A small network was shown many inputs. Here are its activations along a few directions, one row for each input.
Each table varies a few parts of the input and shows all the possible inputs, shuffled.
A made-up example of a description, with smaller parts first: ring(5) and (point or line(9) or (values(3) and line(4))).
Shared parts are said once, and a part with two or three values counts as separate values.

Other details of the inputs vary at random and push rows far along two fixed directions, the same in every table; ignore that.

Table:
R1: [ 13  32  -6  24   1  55  -1   2  27   2  -3 -21  16   9  16]
R2: [ 15   9  -2  14   4  10 -25   8  -1   0 -17  27 -37  12  24]
R3: [  9   4  15  11  -9  15  -6  13  -8 -10  -3  35 -19   8  12]
R4: [ 16  30   4  21  -5  47   6   3  19  -9   3 -16  19  -2  10]
R5: [ -8 -15   7 -10  -8 -21 -15  13 -21   1 -23  28 -28   8   1]
R6: [  4 -15  18 -11  -6 -15 -11  15 -23  -7 -14  39 -28  12  11]
R7: [ 16  10   6  15  -2  23 -17  11  -4   2  -8  17 -21  13  18]
R8: [  9   8  13  11 -12  18  -6  18 -10 -15 -15  37 -20  14  13]
R9: [  7  35   5  23   0  54   9  -1  31  -7  17 -11  21  -3  14]
R10: [ 16  10  -4  15   6  12 -22   3   6   5 -11  11 -23   7  18]
R11: [-26   3 -18  -4   9  -3  12 -25  42  13   7 -63  43 -16 -20]
R12: [  4  -5  19   4  -5   5   1   7 -10 -14  -6  25  -8  15   9]
R13: [ -8 -48  16 -30 -10 -58   4   0 -30   1   2  -7   5 -23 -25]
R14: [ -1   9   9  10   1  13 -12   5  -1   1  -9  18 -20  17  13]
R15: [  1 -11   4  -3  -9  -9 -13  13 -19   0 -21  18 -26   7   4]
R16: [-21  -8   3  -4  -4   0  25 -19  25   5  28 -51  49 -22 -27]
R17: [ -6 -25   6 -20  -6 -22   8  -3  -5   3   7 -19  14 -13 -12]
R18: [-22  -5 -13  -8  15  -6  13 -28  40  12  12 -60  45 -14 -13]
R19: [  6  14   0  10  -2  17 -21  11  -1  -5 -25  32 -30  19  21]
R20: [ 13  34  -2  20  -4  56   6   3  27  -5   2 -17  14   7  15]
R21: [  0  17 -22   8 -12 -43   2  17 -32   9  -3  39 -20  16  18]
R22: [  4 -18   3  -8 -10 -26 -25  14 -29  -2 -31  37 -45  10   7]
R23: [ 24  21   8  23  -2  51   6   3  17 -11   7  -4  18   9  19]
R24: [  4  12  15  14 -10  21   0  11  -4 -15 -13  24 -11  18   9]
R25: [-11  -2 -17  -4   0   2   7 -18  29  13   9 -61  41 -20 -19]
R26: [  8   4  15   3  -7   6 -14  16 -13  -5  -9  40 -33  13  15]
R27: [-22  -5 -10 -10  10  -1  14 -27  36  10  16 -59  48 -13 -15]
R28: [ 13  25  -3  19   6  54   1   0  26  -2   2 -13  14  11  25]
R29: [-17 -12 -20 -22  12 -38  18  -8 -16   3  13  -5   9 -15 -36]
R30: [ 18   4  -1  10   8   8 -20   5   1  -1 -18  17 -21  14  24]
R31: [  0   7   5   6  -3   2 -20   8  -9  -5 -29  33 -35  23  15]
R32: [ 21  26   5  24  -2  60  10   2  22 -13   9  -5  19   9  23]
R33: [  4  15  15  10  -3  19  -6   6   2  -5  -3  19 -16  16  13]
R34: [-22  20 -41   4  -1 -29  36 -21  24  30  50 -58  64 -24 -11]
R35: [-28 -55   6 -39  -4 -67   0  -4 -23  12  -3  -9   3 -17 -27]
R36: [ -4 -10 -18 -14  13 -27  14 -10 -17   6  22  -5   2 -17 -27]
R37: [ 13 -21   8  -8  -3 -24 -25  10 -28  -2 -24  36 -37  12  13]
R38: [  7  13  -2  14   7  12 -23   6   6   1 -16  30 -33  13  24]
R39: [-19   4   4  -1   0   7  22 -18  28   3  27 -49  45 -23 -20]
R40: [  2  -1  -1  -6  14 -28  -4   6 -40  -7  -2  53 -43  15  -9]
R41: [ 20  25 -15  11  13  17   3   6 -16  -8  -1  24 -15  12   0]
R42: [ 15  21 -10   5  21  16   5   3 -13 -11   4  39 -17  17  10]
R43: [ 11   4  14   9  -5  22   0  10  -2 -14  -3  26  -5  12  17]
R44: [ 21  12  -8   6  14  -2  -3   6 -28  -3   5  38 -30   9   0]
R45: [  2  37   3  19   0  52   9  -1  31  -6   2 -18  18  14  11]
R46: [  2  32   0  20  10  56   6  -7  35  -3   4 -19  23  18  21]
R47: [ 11  28 -20  16  -3 -18   5  12 -20   7   6  37 -10  23  36]
R48: [ 16  -6   7   4  -4  -8 -30  12 -22   0 -20  38 -45  13  16]
R49: [-22   8   0  -2  -3  11  26 -17  31   0  18 -57  53 -21 -23]
R50: [  5  10  10   4  -8  14  -8  15  -6  -7 -15  27 -21  14  12]
R51: [ 11  22   1  22  -5  51  13  -3  28  -4  20 -22  26  -6   8]
R52: [-21 -28   2 -19  -3 -34  -2  -4  -5  13   5 -13   3 -15 -19]
R53: [ 14  -5  -8  -8  14 -17   2   6 -36  -8   0  41 -28   9  -1]
R54: [-19  -8 -24  -9   4  -9  11 -22  35  15   9 -67  42 -28 -22]
R55: [-16  -4 -12  -8   8   4  10 -20  33   9  14 -46  40 -14  -8]
R56: [ 19  33   2  21  -4  53   1   5  22  -4  -1 -13  12  10  15]
R57: [-10 -28   6 -20 -10 -32   3  -2 -10   8  10 -15   3 -19 -20]
R58: [-16 -45  11 -28 -14 -57   5  -2 -25   4   9 -10   1 -32 -30]
R59: [ -9 -41  13 -24 -13 -54   2  -1 -26   5   8 -10   2 -29 -29]
R60: [-11  -8  -5  -3 -11   8  25 -12  22   2  19 -53  49 -25 -24]
R61: [-27 -37  -2 -24   3 -63  -9 -13  -8  14  -6 -11  -9 -15 -24]
R62: [ 13 -17  22  -6 -11 -17 -12  18 -36 -15 -16  46 -36   6  13]
R63: [ -9  -8  -9  -7   5   8  16 -18  29  14  21 -65  53 -19 -15]
R64: [  8  30  12  19   4  48  10  -2  24 -14   6  -5  18  10  19]
R65: [  1   8  -1   7   2  11 -17   2   7   2  -7  16 -18   8  15]
R66: [  0 -18 -16 -20  17 -34  18 -13 -19   5  20 -13  16 -15 -29]
R67: [ -2   5  10   6  -5   5 -15  14 -13  -5 -27  32 -32  24  13]
R68: [-18 -48  -7 -31  -4 -74 -11  -5 -20  14 -15 -17  -6 -23 -31]
R69: [-16  18 -24  -3  19   5  30 -20  17   2  24 -37  38  -9 -31]
R70: [-20 -41  -4 -28   5 -57  -7  -9  -7  10  -8  -8  -2 -14 -15]
R71: [-13 -58  12 -40 -10 -70   3  -2 -30  10   2 -14   4 -21 -31]
R72: [  6  13  13   8  -9  17  -4  15  -6 -14 -12  27 -14   7  12]
R73: [  5 -21   0  -9   3 -28 -20   5 -17   0 -22  24 -32   5  11]
R74: [ 12   3   2   8  -3   7 -24   9  -9  -1 -15  30 -37  12  20]
R75: [ 10  22 -11   7  18  12   3   3 -12  -5  10  35 -20  10   2]
R76: [  9  29   0  18  -6  47  12   0  24  -9   6 -22  23  -6   8]
R77: [ 11  26 -11  18   8  51   1 -10  37   0   5 -27  22   5  22]
R78: [ -4 -33  11 -13 -13 -32   5  -1 -15   4  12 -12   9 -21 -24]
R79: [  1 -20   8  -7  -8 -20 -17  11 -25   4 -13  25 -33   3   4]
R80: [-14 -51  10 -34 -13 -67   0  -2 -28  13   7 -14  -1 -26 -35]
R81: [  5  32   5  17   7  53  12  -7  36  -6  11 -22  28  13  16]
R82: [ 11  45 -15  19  28  50  21 -11  20 -10  19  -1  18  18   8]
R83: [  1   9   5  10   2   8 -20   2   0  -1 -14  25 -29  18  16]
R84: [  5  -8  19  -5  -6  -6  -5  12 -18 -13  -8  33 -17   4  11]
R85: [-11 -45   9 -24 -18 -52   6   2 -26   3  -2 -11   7 -22 -34]
R86: [  2  36 -15  22  10  45  -4  -5  41   1  -7 -16  12   7  18]
R87: [-19 -39 -19 -37   5 -73  16  -7 -38   6   9  -6   0 -24 -50]
Description of these inputs: values(3) and (point or (line(4) and (point or line(6)))).
- The inputs of R81 and R33 match in every part but the values(3) part. If R37 is changed in the same way as R81 into R33, which row does it become? => R48
- The inputs of R64 and R39 match in every part but the values(3) part. If R63 is changed in the same way as R64 into R39, which row does it become? => R7
- Start at R32 and move only the line(6) part, one step at a time. The first step leads to R62. Which rows follow, in order? => R17, R28, R77, R73
- Change only the values(3) part in R65. List by row number the other rows that result. => R19, R55
- Start at R49 and move only the line(4) part, one step at a time. The first step leads to R72. Which rows follow, in order? => R76, R4

Table:
R88: [  9  26  10  20  12  78 -13  -8  47  -6 -11 -27   7   8  12]
R89: [-12 -19   0  -7 -11 -26 -23   0   5  14 -25 -11  -9   3   8]
R90: [-11 -41  13 -21 -25 -55  11   2 -22  10  16 -16  18 -27 -18]
R91: [ -1   6 -25  -3   8 -39  -1   5 -31   8  -2  33 -24  13   2]
R92: [ 10  34 -33  12  25  33  22 -18  23  -1  26 -26  31  -7  -9]
R93: [ 21  36   2  36   6  71 -24   1  43   0 -13  -2  -8  22  47]
R94: [  6  56 -35  27  13  24   7  -1  15   6  11  13   3  17  24]
R95: [-13 -37  22 -24   8 -11 -17  -5  -2  -8 -24   2 -19   0 -16]
R96: [-28 -24  -5 -12 -13 -42 -15  -7  12  17 -16 -23   3  -9  -2]
R97: [ 12  10  -3  -3  28   1   1   3 -32 -19  -8  57 -38  23  -4]
R98: [  8  44 -23  14  30  53  22 -18  25  -6  26 -23  26   1 -14]
R99: [-19 -27   2 -18 -26 -49  21  -2  -6  16  20 -42  42 -26 -20]
R100: [-20 -26 -29 -28  15 -66  21 -19 -15  21  32 -28  22 -27 -37]
R101: [ -2   3  19   1   1  40  29  -7  20 -15  23 -27  40  -9 -13]
R102: [ 18 -17  22   1  -5   5 -44  21 -19 -11 -47  51 -63  20  24]
R103: [  7 -21  31  -8 -18  -6   0  16 -32 -16  -5  32 -21  -1 -10]
R104: [-14   5   0   5 -26 -13  20   1  14  10  19 -31  40 -16   2]
R105: [ 29  -8  31   8 -22   3 -16  34 -44 -21 -23  68 -49  16  23]
- Describe the family of inputs behind these rows. => values(3) and line(6)
- The inputs of R103 and R98 match in every part but the values(3) part. If R99 is changed in the same way as R103 into R98, which row does it become? => R91
- Start at R95 and move only the line(6) part, one step at a time. The first step leads to R88. Which rows follow, in order? => R102, R93, R89, R96
- Change only the values(3) part in R92. List by row number the other rows that result. => R102, R105

Table:
R106: [ -2  33  15  25  -3  62   9  -6  44  -8   2 -28  34  11   6]
R107: [  2  43  -6  23  13  32  10   6   2  -8   8  34 -13  15   6]
R108: [ -3 -31   0 -20   3 -62 -24   2 -27  15 -16  23 -31  -4   6]
R109: [-37 -50 -11 -44  10 -38  18 -31  17  21  23 -82  48 -38 -57]
R110: [ 18  36 -10  19   8  14   9  11 -18 -13  -6  50 -22  36  33]
R111: [ 13  25  -2  12  17  13   7  12 -23 -19 -12  58 -22  34  15]
R112: [-11 -65  35 -42 -18 -52  -3   4 -35  -5  -4  10 -13 -21 -24]
R113: [ -8 -17 -13 -23  -7 -73   2   9 -43  16  13  27 -25 -10 -23]
R114: [ 11  51 -14  22  21  56  17  -7  15  -5  29  -4  12   1  -2]
R115: [-12 -53  11 -39  14 -64 -16  -8 -29   3  -9   8 -30 -14 -25]
R116: [  6 -13  16   1 -18 -21 -12  16 -18   7 -10   5 -11   2   6]
R117: [  0  26 -30  12  11  17  25 -18  20   9  46 -35  37 -25 -23]
R118: [  6  -5 -11   4  17   2  -6 -18  22   8  10 -24  11 -15   1]
R119: [  1  19  18  19 -17  42   4   6  26  -9   4  -4  18   7  31]
R120: [-25 -43   3 -28  -1 -79 -16  -8 -23  10 -14  14 -25  -6  -8]
R121: [ -1 -37  32 -21 -11 -27  -8   4 -28  -4 -13   7 -20  -4 -21]
R122: [-16 -14   5  -8   1  -9 -13   4  -3   1 -22  19 -20  16  -4]
R123: [  8   9  13   9  13   8 -30  11  -5 -14 -29  57 -50  32  28]
R124: [  6  48 -13  26   3  25   9   7   1  -4  11  31 -17  18  20]
R125: [-22  15 -18   8   1  23  10 -18  41  13   9 -49  37   0   3]
R126: [  1  -8   4   6 -10  31  20 -12  40   2  32 -61  57 -32  -6]
R127: [-24 -61  13 -38 -24 -71   8   1 -12  17  16 -38  30 -39 -25]
R128: [ -6 -57  -1 -29 -15 -67 -13   4 -36   5 -20   0 -20 -30 -33]
R129: [-19  19 -15   7  -8  18  13 -14  41   4   2 -59  45 -15  -4]
R130: [ 27  29 -25  18  17  31  17  -4  -1  -9  21   7  16  10   9]
R131: [ 29  17   0   5  20  15  -1  16 -43 -23 -10  64 -39  31  17]
R132: [ 10  29 -32   4  13  11  30 -11  15   9  31 -32  47   0   0]
R133: [-26 -32  -8 -35   2 -20  21 -25  22   8  12 -85  50 -46 -55]
R134: [ 13  22 -19  25  10  56  -2 -11  37   8  10 -31  20   0  11]
R135: [  7  11  14   8  -7  17 -25  22 -10 -21 -45  53 -47  27  16]
R136: [ 19  42 -14  27  -4  53  -6   7  31   4 -10 -21  14   3  27]
R137: [ 20  12   9  25  -9  41  -1   1  18  -3   5 -20  12  -2   7]
R138: [  9   7  30  18 -23   3 -24  24 -26 -13 -33  55 -47  33  32]
R139: [ 16  16  -6  17  -2  20 -24  14  -4  10 -20  27 -29  24  35]
R140: [-10 -23  31 -11 -17  -6  -5   9  -6 -11 -12  24  -6   2   3]
- Describe the family of inputs behind these rows. => ring(5) and (values(2) or line(5))
- The inputs of R132 and R110 match in every part but the ring(5) part. If R139 is changed in the same way as R132 into R110, which row does it become? => R125
- Start at R123 and move only the line(5) part, one step at a time. The first step leads to R122. Which rows follow, in order? => R135, R106, R140
- Change only the values(2) part in R107. List by row number the other rows that result. => R111
- Which other rows agree with R121 in the ring(5) part? List them by row number. => R109, R112, R114, R115, R131, R133

Table:
R141: [  9 -17  14  -7 -13 -25  -2  16 -38  -3   1  38 -25   3   3]
R142: [ 23  27 -21  16  10 -15 -17  19 -41  -4 -17  79 -58  34  32]
R143: [-15 -16 -23 -23  22 -58  12 -13 -26   9  13   2  -4 -10 -34]
R144: [ 19   3  15  13 -15  -1 -34  28 -25  -6 -40  61 -57  33  42]
R145: [-23 -30 -28 -31  10 -84  11 -11 -35  19  15   1  -5 -16 -36]
R146: [  1  17  -1  14  -4  37  -3  -2  31   5  -1 -24  15   7  17]
R147: [-17 -33   1 -27   0 -37  29 -18  -4   7  32 -47  43 -34 -43]
R148: [ 13 -20  14   0 -15 -30 -39  22 -33  -1 -39  53 -60  14  27]
R149: [ -7   4   1   0  -1   9  20 -10  14  -1  18 -35  34 -14 -20]
R150: [ 13  34  -5  25  14  84  -2 -13  60  -4   3 -42  28  -1  13]
R151: [-11  -7   1  -5   4   9   4 -16  27   7   3 -46  30  -9 -13]
R152: [ -3 -16   5  -3  -8  -8 -18   2   5   7 -10  -8  -9  -6   4]
R153: [-15  -7 -29 -22  27 -32  20 -19  -8   7  20 -15  14 -15 -36]
R154: [-20 -16  -4 -17   0  -5  29 -19  18   2  25 -58  52 -33 -42]
R155: [-24 -29   2 -20 -15 -54   2  -3  -8   9  -3 -10   8 -13 -10]
R156: [ 18  46   9  32  11  81  -5   6  30 -21 -11  22  -7  27  33]
R157: [-11 -23  17 -12 -15 -38 -15  13 -27  -1 -18  38 -34   8   5]
R158: [ -9 -50  18 -27  -7 -54 -27   2 -27   4 -24  14 -35 -10 -17]
R159: [ 23  39   6  30  10  85 -13   5  31 -14 -18   9  -8  28  33]
R160: [  6  12  -7   9  -6  13  23  -4  15   4  28 -31  43 -14   1]
R161: [ 11  54  -7  35  -3  74  18  -3  43  -1  22 -31  40   3  18]
R162: [ 33  29  13  21   6  58  -2  15  -7 -23  -2  42 -22  21  25]
R163: [-19  -3   3  -5   4   4  14 -17  26   1  11 -38  34 -11 -16]
R164: [  7   3   6   6 -18 -13  -4  17 -20  -4  -9  28 -16   7  13]
- Describe the family of inputs behind these rows. => line(4) and (point or line(5))
- Change only the line(4) part in R152. List by row number the other rows that result. => R148, R150, R158
